These are the activations of a small neural network, seen along a few directions. Each row is one input.
Each table varies a few parts of the input and shows all the possible inputs, shuffled.
Descriptions start from the smaller parts, as in this example, which fits no table here: one of 6 places along a line, together with either a single point or one of 9 places around a ring or (one of 2 separate values, together with one of 5 places around a ring).
Shared parts are said once, and a part with two or three values counts as separate values.

Other details of the inputs shift rows strongly along two fixed directions, in all tables alike. That doesn't count.

A family of inputs:
row 1: [-10  -2  31 -10 -21  12  -3  -1  -7   9  -9  18  13   8  10]
row 2: [ -8  -6  19  -8 -15  12 -11   0 -12   6  -6  15  -7  16  14]
row 3: [-20 -17  22   4 -29  16 -17 -14 -27   0   3  29   4  25   0]
row 4: [-11  -5  16 -19  -7  18 -27  -3 -13   7  -5  17  11  24  16]
row 5: [ 32  26   2 -10  34  10 -10  42 -11   7  31 -22  21   0  -5]
row 6: [-21 -16  25   4 -32   7 -18 -13 -24  -1   4  29  10  24   1]
row 7: [-12  -8  25 -10 -21   7 -12   1 -12   5  -7  19   1  16  15]
row 8: [-18  -8   9 -10 -16   3 -18  -9  -8   1   0  12  11  16   5]
row 9: [  4  23 -59   4  41 -48  26  11  37 -16  17 -54  -5 -27   3]
row 10: [ -6  -4  38   4 -21   5   3  -1 -15  -5   3  26  -3   0  -6]
row 11: [ 15  28 -61  10  44 -39  31   5  43  -9  11 -56  -3 -40  -6]
row 12: [ 14  10 -28  -3  28  -2 -10  21 -11  -1  32 -26  12  10   4]
row 13: [ -1 -17  35   0 -27  23 -16   2 -34   1  -3  39 -15  15  -6]
row 14: [ 24   9 -19 -14  31   2  -5  29   3  14  13 -27   5   7  11]
row 15: [ 15  18 -48   9  31 -25  29  -3  37  -8   1 -42  -7 -30 -13]
row 16: [-11 -14  -2  35 -25 -11  33 -40  12 -14 -27  10 -28 -24 -27]
row 17: [ -7  -2  16  -4 -15  12  -6 -18   4   7 -22  19  13  -4   3]
row 18: [-16 -23  14  -4 -28  20 -18 -26 -14   3 -14  26  -5  15  -3]
row 19: [-19 -22  25  28 -38 -20  31 -26   3 -25 -22  32 -46 -25 -14]
row 20: [-10 -23 -15  28 -14 -13  26 -28   5 -10 -16   6 -33 -15 -20]
row 21: [  8  -6  25 -11 -11  31 -17   9 -10  18  -9  14  14  17   3]
row 22: [  5  26 -25 -15  29 -12  -2  17  13   4  24 -31  30   1   6]
row 23: [-25 -17  24  13 -37  -2  -2 -23 -14  -6  -7  29   2   9  -4]
row 24: [-20 -13  37  -3 -36   8  -4 -12  -9   4 -19  32  -2   9  10]
row 25: [  3  15 -26 -17  28  -3 -16  18   2   3  27 -28  16  13  12]
row 26: [-21  -9  29 -13 -25  11 -19 -13  -9   3 -18  29  16  15  13]
row 27: [ 22  11 -21 -23  39   8 -21  24   3  14  15 -24  22  15  14]
row 28: [ 20  16 -18  -3  32  11 -13  27  -6  10  32 -27  30  13  -4]
row 29: [-12   2 -16   8   1 -27  31 -21  29 -14 -25  -6 -16 -28   0]
row 30: [ 22  26  -6 -16  28   6 -10  33   4  16  20 -26  32   0  16]
row 31: [-13  -4  19 -19  -9  10 -27  -1 -11   5  -5  17  18  22  17]
row 32: [  0 -11  16  -8 -14  17 -13   0 -15   8 -11  14  -9  15  10]
row 33: [ 28  24 -16 -12  32   3   3  29  12  11  12 -33  18  -5   7]
row 34: [-17  -5  -5  25 -14 -25  29 -25  11 -15  -8   3 -12 -17 -13]
row 35: [  9  -9  27  -5  -8  25 -19  17 -31  13   7  26  -1  17  -7]
row 36: [ -3 -15  -7  13  -8  -3  21 -27  24  -8 -36   6 -25 -20 -10]
row 37: [ 18  14 -66   4  54 -40  27   8  37 -18   1 -55 -29 -31   7]
row 38: [-12 -19  -9  57 -24 -47  76 -47  36 -35 -45   7 -83 -74 -36]
row 39: [ 31  20  -3  -8  36  13 -12  47 -12   9  31 -21  15   3  -5]
row 40: [ 17  20  -4 -12  29  -7 -13  44 -12  -3  44 -17  10   9  11]
row 41: [  6   2  21 -16  -8  28 -21  -5  -5  13 -13  16  27  15   3]
row 42: [  1  -6  13 -11 -11  31 -23  -5  -8  14  -2  12  23  20  -6]
row 43: [-16 -21 -17  48 -22 -44  63 -34  25 -39 -32  10 -91 -51 -23]
row 44: [ 17  10 -35 -14  35   0  -9  17   8  10  22 -33  14   7   2]
row 45: [ -3   2  22   3 -14  18 -18  -5 -19  12  10  15  31  14  -5]
Each input here is: one of 5 places around a ring, together with one of 9 places around a ring.
- The inputs of row 11 and row 38 match in every part but the place on the ring of 5. If row 8 is changed in the same way as row 11 into row 38, which row does it become? => row 40
- The inputs of row 14 and row 44 match in every part but the place on the ring of 5. If row 24 is changed in the same way as row 14 into row 44, which row does it become? => row 9
- Change only the place on the ring of 9 in row 29. List by row number the other rows that result. => row 4, row 17, row 26, row 27, row 31, row 36, row 37, row 41
- A walk changes only the place on the ring of 5. It starts at row 37 and steps to row 32. List the rest of the walk in order. => row 13, row 12, row 18

A family of inputs:
row 46: [  2 -10   0  17  -7  -7  21  -9   5  -9 -15   6 -33 -18 -12]
row 47: [  6   1   4  10   1  -5  12   7  -2  -5   3   0 -16 -11  -7]
row 48: [ -4  -1 -16   7   2 -12  16 -13  18  -5 -13  -9 -10 -13  -2]
row 49: [  5  10   2 -20  10  16 -24  12  -6  14  11  -6  33  20  12]
row 50: [ -3  -1 -14  11   3 -17  15  -4   8 -11   1  -8 -18 -12  -5]
row 51: [  5  11 -21  -7  19  -8   1   4  15   1   3 -21  10  -4   7]
row 52: [  8   9  -1 -13  15   7 -20  23 -14   6  24  -8  17  18  10]
row 53: [ 11   2  15  -5   3  14 -11  19 -16   6  11   6   4   9   0]
row 54: [ -5   0 -17   3   3 -13  13 -15  20  -5 -15  -9  -8 -13   1]
row 55: [ -4   1 -11  12   2 -21  17   0   5 -13   6  -8 -19 -13  -2]
row 56: [-13 -11  -6  12 -15 -10  19 -28  17  -7 -27   6 -19 -15  -6]
row 57: [ -1  -1  10  -6  -1   6 -14  11 -16   2  14   6   7  15   6]
row 58: [ 19  15   5  -7  18  11 -12  28 -13   7  25  -9  20   8   0]
row 59: [ 20  13   4 -12  19  15 -16  29 -13  10  24  -9  18  11   1]
row 60: [-35 -36  66  -9 -72  44 -31 -46 -27  13 -43  74  12  31  -1]
row 61: [ -4  -1 -16   8   1 -12  16 -13  17  -4 -13  -9 -10 -13  -2]
row 62: [  5  11  -2 -20  13  12 -21  12  -3  12  11  -9  31  17  12]
row 63: [-12  -8  -2  20 -13 -17  21 -17   5 -14  -8   7 -22 -16 -11]
- Describe the family of inputs behind these rows. => either one of 8 places along a line or (one of 2 separate values, together with one of 5 places around a ring)
- Change only the choice among 2 separate values in row 55. List by row number the other rows that result. => row 47
- Change only the choice among 2 separate values in row 50. List by row number the other rows that result. => row 59

A family of inputs:
row 64: [ -6 -10  47 -10 -25  28 -33  10 -41   5  14  40  11  30   4]
row 65: [ 11  24 -31 -21  39   0 -18  22   9  11  26 -38  42  16  16]
row 66: [-24 -18   1  10 -28  -2  10 -41  12  -4 -32  16  -8  -3  -5]
row 67: [  3   2  -9  19   8 -26  29  -2  13 -22  -3  -5 -35 -31 -12]
row 68: [ -5  -3 -31   7   6 -19  22 -24  31  -7 -26 -16 -19 -22   1]
row 69: [ -6 -13  31  21 -31   0  21 -11  -8  -5 -17  26 -25 -12  -9]
row 70: [-10 -16  20  21 -26   0  14 -22  -7 -12 -15  28 -27 -16 -22]
row 71: [ -6   6  18 -32  -3  25 -39   8 -14  20   8   9  47  34  20]
row 72: [  4  -2  -9  27   0 -27  38   5   7 -15   1 -10 -39 -24  -5]
row 73: [ -6 -16  24  27 -31   1  24 -16  -7  -3 -17  24 -25 -15 -19]
row 74: [  2  12 -25  -9  20  -5  -4   1  14   4   7 -24  23   4   7]
row 75: [ 15  14  27 -30  15  30 -51  47 -44  16  48   7  45  44  18]
row 76: [ 10   9  38 -20   0  30 -37  33 -34  16  26  16  37  31  10]
row 77: [-11   1 -25   7   2 -27  25 -20  32 -11 -20 -15 -15 -24   1]
row 78: [ 33  43 -48 -39  73   2 -30  52  11  19  44 -64  56  19  29]
row 79: [  8  -4 -14  20   7 -19  30  -1  16 -13 -10  -9 -35 -28 -13]
row 80: [ 12   1 -27  11  23 -22  19  14   8 -14  11 -22 -31 -16  -6]
row 81: [ -2 -16  43 -10 -24  33 -32   8 -39   9   8  38   3  29  -2]
row 82: [ -5 -18  22  14 -23   4  11 -18  -4  -9 -20  29 -32 -13 -17]
row 83: [ 24  38 -62 -17  67 -21  -1  34  27   4  37 -69  36  -2  15]
row 84: [-25 -15   7   2 -28  -5   7 -34  12  -3 -32  19  -9  -4   2]
row 85: [ -3  -8  49  -7 -27  30 -29  13 -42   7  14  38   9  29   3]
row 86: [-11 -18  17  20 -27  -2  14 -23  -6 -11 -18  28 -25 -14 -21]
row 87: [ 12  -2 -10  23   4 -17  37   3  14  -8  -9 -11 -36 -29 -13]
row 88: [-22 -14   9   3 -28  -5   8 -34  14  -4 -31  19  -8  -8   0]
row 89: [ -6 -11  47  -7 -27  28 -30  12 -40   9  12  37  14  33   7]
row 90: [ -7  -7  25 -22 -19  33 -34 -11 -12  19 -14  23  31  27  11]
row 91: [-19 -19   2   3 -24   3   4 -37  11   0 -38  17 -12  -1   2]
row 92: [  2  -3  42  -4 -21  31 -23   9 -34  10  11  32  15  18 -10]
row 93: [ -8  -7  24 -22 -19  32 -34 -12 -12  19 -14  23  31  27  12]
row 94: [-10   2 -24   7   2 -27  25 -20  32 -11 -20 -14 -15 -26   0]
row 95: [-20 -19   1   3 -24   3   4 -37  10   0 -38  17 -12   0   2]
row 96: [ -5 -13  36  -4 -24  26 -28   4 -38   8  12  34  12  28  -5]
row 97: [ 38  47 -67 -28  83 -18  -8  48  29  10  41 -79  39  -5  23]
row 98: [  4  13   7 -26   7  25 -37  11 -10  19  17  -3  54  29  12]
row 99: [ 14  15   0  -8  22  -2  -8  28  -8  -2  24 -10  11   1   3]
row 100: [  5   4  -7  22   5 -24  33   1  11 -20  -3  -6 -36 -31 -13]
row 101: [  3 -10  42 -14 -18  35 -31   7 -31  12   2  35  15  25  -3]
row 102: [  5   9 -39  -1  25 -19  15  -6  30  -3 -10 -31  -5 -18   6]
row 103: [ -9  -1 -30  13   3 -23  25 -26  30 -10 -18 -17 -11 -21  -5]
row 104: [-26 -16   6   2 -28  -5   7 -34  11  -3 -32  19 -10  -2   3]
row 105: [ -9  -1 -30  13   3 -22  25 -26  31 -10 -18 -17 -11 -22  -5]
row 106: [  2 -15  47  -5 -30  35 -22  13 -38  16   6  33   5  30   1]
row 107: [ 23  21  16 -22  24  28 -40  48 -31  21  45  -7  51  31   7]
row 108: [ -3 -16  23  17 -25   6  15 -14  -5  -8 -20  28 -34 -13 -18]
row 109: [ 10  25   5 -45  25  26 -51  35 -15  26  33 -14  69  41  28]
row 110: [ 13   9 -28  16  25 -24  20  19   5  -9  22 -28 -17 -15  -7]
row 111: [-11 -19  18  25 -31  -2  16 -17 -13 -11 -10  26 -37 -11 -20]
row 112: [ -7   0 -29  13   2 -22  25 -25  31 -10 -18 -16 -10 -23  -6]
row 113: [ -7  -4 -32   7   7 -20  22 -24  30  -7 -26 -17 -19 -20   2]
row 114: [-11   1 -25   7   3 -27  25 -21  31 -11 -20 -15 -15 -24   1]
row 115: [ -9 -26  18  19 -29   1  12 -14 -10  -7 -18  26 -36  -4 -12]
row 116: [ 40  35 -47  -7  67 -19   6  61   6  -4  54 -61  -2  -8   5]
row 117: [ -8  -1 -29  13   3 -22  25 -26  31 -10 -18 -16 -11 -22  -6]
row 118: [ -4  10 -36  -2  21 -27  18  -5  30  -7  -5 -30  -4 -16   8]
row 119: [ -1 -11  43   2 -29  29 -19  10 -39  15  12  31  11  27  -3]
row 120: [ 29  29 -44   1  58 -25   7  45   4  -8  50 -51   0 -12  -1]
- The inputs of row 94 and row 97 match in every part but one. If row 64 is changed in the same way as row 94 into row 97, which row does it become? => row 81
- Describe the family of inputs behind these rows. => one of 3 separate values, together with either one of 9 places along a line or (one of 2 separate values, together with one of 5 places around a ring)
- Change only the choice among 3 separate values in row 101. List by row number the other rows that result. => row 86, row 99
- Change only the choice among 2 separate values in row 87. List by row number the other rows that result. => row 106
- Change only the choice among 2 separate values in row 110. List by row number the other rows that result. => row 107
